These are the activations of a small neural network, seen along a few directions. Each row is one input.
In each table, some parts of the input vary, and every possible input appears once, in random order.
A made-up example of a description, with smaller parts first: one of 5 places around a ring, together with either a single point or one of 9 places around a ring or (one of 3 separate values, together with one of 6 places along a line).
Shared parts are said once, and a part with two or three values counts as separate values.
(in the rows, 128 means zero)

Other details of the inputs vary at random and push rows far along two fixed directions, the same in every table; ignore that.

Table:
x1: [119 143 216 153  95  69 140 112  88 144 160  76 169 203]
x2: [154 179  92 118 136 156 121 134 153 105 153 120  65 134]
x3: [183 207 126 133 149 192 181 137 147 209 225  94 139 176]
x4: [133 148 192 144  96 101 151 134 120  95 114 125 140 158]
x5: [ 66  63 117 116 118  94 114 135 120  97  34 156  86 108]
x6: [110  79 122 122 151 156 134 141 108 109  98 134 116  99]
x7: [ 99  97  84 123 106 100  66 130 143  43  74 173  86  83]
x8: [112 142 126 112 116 144  86 134 124 118 113 166 101 147]
x9: [ 71 110 110 100 131 138 120 149 120 105  64 149  55 123]
x10: [103  99  92 122 109  88  73 140 162  50  67 160  63  97]
x11: [139 172 100  89 165 189 191 143 110 169 179 135 118 108]
x12: [144 119 118 151 118  95 114  99 147 120 121  99 140 126]
x13: [151 163 134 147 124  78 130  88 125 186 159  95 190 120]
x14: [ 76  45 113 152  86  99  66 128 151  51  35 177  86 136]
x15: [149 186 153 129 128  93 106  80 111 188 152  84 172 146]
x16: [123 162 159 150 120 112 131 117 142 210 148  94 164 175]
x17: [119 170 154 150 115 114 125 104 119 211 153 113 178 166]
x18: [131 155 159 155 120  55 118  77 143 193 131  68 180 145]
x19: [104 134  77 106 117 124  74 137 147  44  94 184  51  90]
x20: [148 121 162 171 131  79 107  83 127 169 137  68 202 125]
x21: [163 175  77  79 148 175 110 148 145  71 163 164  63  94]
x22: [114  85 190 151  89  70 129 128 102  82 132 107 160 167]
x23: [111  91 137 121 152 128 134 117  90 144  98 121 172 111]
x24: [215 199 110 108 163 165 165 121 135 177 236  88 181 108]
x25: [170 171 108 104 171 190 219 138 107 210 214 100 180 105]
x26: [139 145 155 159 120 115 144  96 141 196 152 100 168 177]
x27: [145 140 121 133 129 140 145 149 160 161 160 131 138 138]
x28: [124 133 105  99 126 164  98 147 138  90 126 187  85 126]
x29: [ 80 102  92  99 131 162 120 149 118  68  60 167  21 126]
x30: [118 155 160 110 143 124 151  93  75 212 129  95 169 147]
x31: [ 82  85 124 103 127 135 113 125 105  93  64 162  64 108]
x32: [ 90  57 170 150  97  84  98 157 110  17  96 140 120 152]
x33: [131 118 123 153 137  94 105 124 157 122 119  95 156 113]
x34: [124 103  75 119 145 191 113 201 179  55 128 178  72 106]
x35: [139 120  96  80 157 184 158 148 104 118 138 150 115  93]
x36: [181 172 123 138 146 121 159 117 158 185 196  67 181 120]
x37: [ 63  90 180 141 107  71 102  76  77 172  44 106 136 148]
x38: [115 107 135 105 136 115 140 110  86 155  99 134 148 114]
x39: [174 181 120 109 174 191 226 124 119 212 207  84 141 142]
x40: [130 146 128  89 155 156 160 118  94 164 140 130 133 119]
x41: [187 165 133 121 145 206 191 208 145  50 187 141 114 120]
x42: [ 82  83 169 165 131  66 136  80  83 203  81  88 232 129]
x43: [ 85  81 111 140  97 109  80 133 137  88  77 181 123 117]
x44: [105 112  85  93 140 157 147 154 109 103 106 176  84  88]
x45: [163 133  87  83 168 223 186 169 121 119 177 141  85  86]
x46: [104  69 123 147 119 139  77 148 143  72  87 168 106 118]
x47: [115  95 158 155  99  91  98 105 127 151 102 137 149 143]
x48: [ 88  81 173 155 120  56 147  81 104 210  76  72 211 139]
x49: [168 169  65  82 149 203 117 168 162  47 172 170  17  84]
x50: [196 165 118 151 167 197 189 149 158 188 230  91 181 151]
x51: [121 176 155 153 113  64 104  72 114 198 133  82 182 147]
x52: [177 146  57  88 148 206 120 177 164  39 173 165  38  70]
x53: [125 130 183 161 109  91 118  81 122 206 136 101 185 166]
x54: [154 132 100 105 135 180 124 155 140 109 161 167 124 115]
x55: [110  82 130 146 148 128 153 118 112 143  95 103 152 130]
x56: [ 95  78 119 154  91  48  63  94 142  69  39 139  94 124]
x57: [159 153  41  98 163 205 119 190 164  36 171 174  63  65]
x58: [110  88  96 121 127 111  51 134 136  31  70 166  98  87]
x59: [146 125 155 152 139 125 123 113 123 182 156 109 219 145]
x60: [128 117 158 130  90 116 136 168 128  31  88 167  92 131]
x61: [154 181  81  99 146 209 151 172 154 122 198 177  88 118]
x62: [127 161 194 144  93 106 143 139 113 101 110 119 130 170]
x63: [107  92 212 172  71  47 124 111 110  93  62 113 185 157]
x64: [143 164 106  91 169 185 197 153 132 170 173 115 106 118]
x65: [170 158 117 118 192 193 220 157 131 206 207  75 178 115]
x66: [134 119 147 140 140 110 184  95 103 206 129  84 172 145]
x67: [ 91  63 101 119 126 135 130 133 120  80  59 151  82 111]
x68: [144 183  95 108 139 148 117 149 161 113 153 120  71 121]
x69: [152 146 157 143 119  57 108  69 112 185 135  88 203 130]
x70: [ 89 145 164 135 128  93 148  83  78 225 108  92 182 149]
x71: [100 104  99 126 106 128  93 149 140  87  97 194  96 115]
x72: [216 199 120 121 157 160 173 122 141 187 238  83 153 112]
x73: [ 80  64 172 145 108  60 115  79  84 164  48 115 156 127]
x74: [141 113 122 164 133  99 109 106 148 117 118  93 153 127]
x75: [ 97  93 143 169 115  96  96 116 129 146 102 136 192 135]
x76: [157 173  87 100 151 206 156 182 176 123 192 156  76 128]
x77: [ 93  81 128 127  97  95  65 123 124  88  63 186 115 127]
x78: [167 168 133  94 135 186 179 190 127  57 227 140  73 151]
x79: [163 184 124 115 141 198 144 151 140 163 198 131 101 147]
x80: [ 95 121 172 159  92  42  57  65 113 146  68  96 137 146]
x81: [129 110 132 155 110 111 124 117 144 145 118 132 137 155]
x82: [103  90 144 157 104  88 106 120 151 148  96 124 164 143]
x83: [134 101 105 122 120 170 107 157 149  84 130 171  89 112]
x84: [ 74  53 184 147  67  38  85 131 100  29  64 149 108 162]
x85: [160 165  90 118 140 151 130 129 160  99 157 126  75 123]
Description of these inputs: one of 5 places along a line, together with either one of 2 separate values or (one of 3 separate values, together with one of 5 places around a ring).
- Changing only the place on the line of 5 turns x21 into x58. The same change can be made to x28. Which row results? => x59
- Changing only the place on the line of 5 turns x26 into x81. The same change can be made to x53. Which row results? => x47
- Change only the place on the line of 5 in x4. List by row number the other rows that result. => x41, x60, x62, x63
- Change only the place on the ring of 5 in x57. List by row number the other rows that result. => x20, x33, x58, x74
- Start at x79 and move only the place on the ring of 5, one step at a time. The first step leads to x8. Which rows follow, in order? => x17, x16, x3

Table:
x86: [123 116 109 108 125 159 115 171 133  39 114 170  67 111]
x87: [173 189 133 129 151 154 169 129 138 194 210  85 165 143]
x88: [137 134 126 119 127 159 134 152 133 103 141 147 101 134]
x89: [132 114 106 118 150 156 144 141 130 131 137 129 126 107]
x90: [141 138 118 123 132 148 122 138 140 123 151 135 115 129]
x91: [ 74  58 155 155 109  65 103  93 104 136  47 120 163 134]
x92: [108 120 107 118 120 140 107 152 138  68 103 161  71 126]
x93: [179 184 153 128 143 150 188 126 124 188 206  84 163 149]
x94: [120 114  97 110 123 163 107 161 141  55 115 177  58 119]
x95: [148 141 106 120 136 146 118 142 142  96 142 138 112 110]
x96: [145 146 107 119 130 139 122 132 144 111 139 134 100 117]
x97: [140 122 113 111 152 177 168 158 124 123 146 134 118 114]
x98: [141 134 116 119 133 149 131 148 130  91 146 139 109 122]
x99: [ 61  79 162 136 102  68  99  92  92 141  35 135 137 140]
x100: [ 82  86 163 154  89  49  85  88 114 114  55 123 134 148]
x101: [143 139 108 124 131 150 115 136 146 115 140 143 109 121]
x102: [ 83  76 156 159  91  48  75  97 125 114  60 131 155 136]
x103: [123 122  95 106 124 146 103 153 145  60 115 163  55 110]
x104: [187 180 129 136 147 146 171 124 143 192 211  92 187 130]
x105: [125 116  96 109 129 150  99 159 141  49 118 165  72 104]
x106: [153 171 140 119 155 149 187 107 104 228 184  87 178 141]
x107: [108 128 166 152 124  68 127  60  99 234 102  81 207 143]
x108: [134 125 125 130 122 130 133 139 134 110 138 138 128 129]
x109: [100 118 184 161 102  65 117  94 112 163  93  97 175 164]
x110: [164 158 138 127 137 155 172 148 133 147 186 116 153 135]
x111: [126 142 109 105 147 154 142 128 118 158 140 131 116 116]
x112: [104  89 152 160 123  73 117  82 114 180  82  97 194 128]
x113: [132 145 115 130 129 130 115 130 144 123 129 129 116 126]
- What is each input in this table made of? => one of 4 places along a line, together with either one of 2 separate values or one of 5 places around a ring
- Which other rows agree with x112 in the place on the line of 4? List them by row number. => x95, x96, x101, x104, x107, x113

Table:
x114: [ 62  67 121 114 103  98  86 129 110  55  27 175  66 113]
x115: [135 113 150 132 118 127 134 148 119  86 136 136 139 133]
x116: [107 124 189 172  90  31  85  67 116 164  92  86 183 167]
x117: [157 133 139 137 132 149 165 157 140 107 168 114 137 139]
x118: [ 93  96 121 136 116 112  97 126 134 117  79 152 122 124]
x119: [128 136 155 138 141 102 161  90 101 213 133  81 198 132]
x120: [155 163 141 133 136 146 165 126 130 190 182 107 164 149]
x121: [ 88 104 193 171  93  52 103  79 108 182  82 100 188 177]
x122: [161 150  68  80 177 223 176 171 131 118 179 147  80  87]
x123: [160 152 102 125 144 143 123 124 147 138 165 117 131 111]
x124: [176 179 100 118 150 158 142 137 152 144 189 115 131 111]
x125: [ 85  90 116 132  89  79  51 123 141  39  47 172  68 118]
x126: [118 127  81  76 142 200 136 186 128  38 118 186  16 103]
x127: [166 158 117 128 159 172 168 129 136 200 195 105 169 130]
- What is each input in this table made of? => either one of 2 separate values or (one of 3 separate values, together with one of 4 places along a line)
- Change only the place on the line of 4 in x116. List by row number the other rows that result. => x123, x124, x125
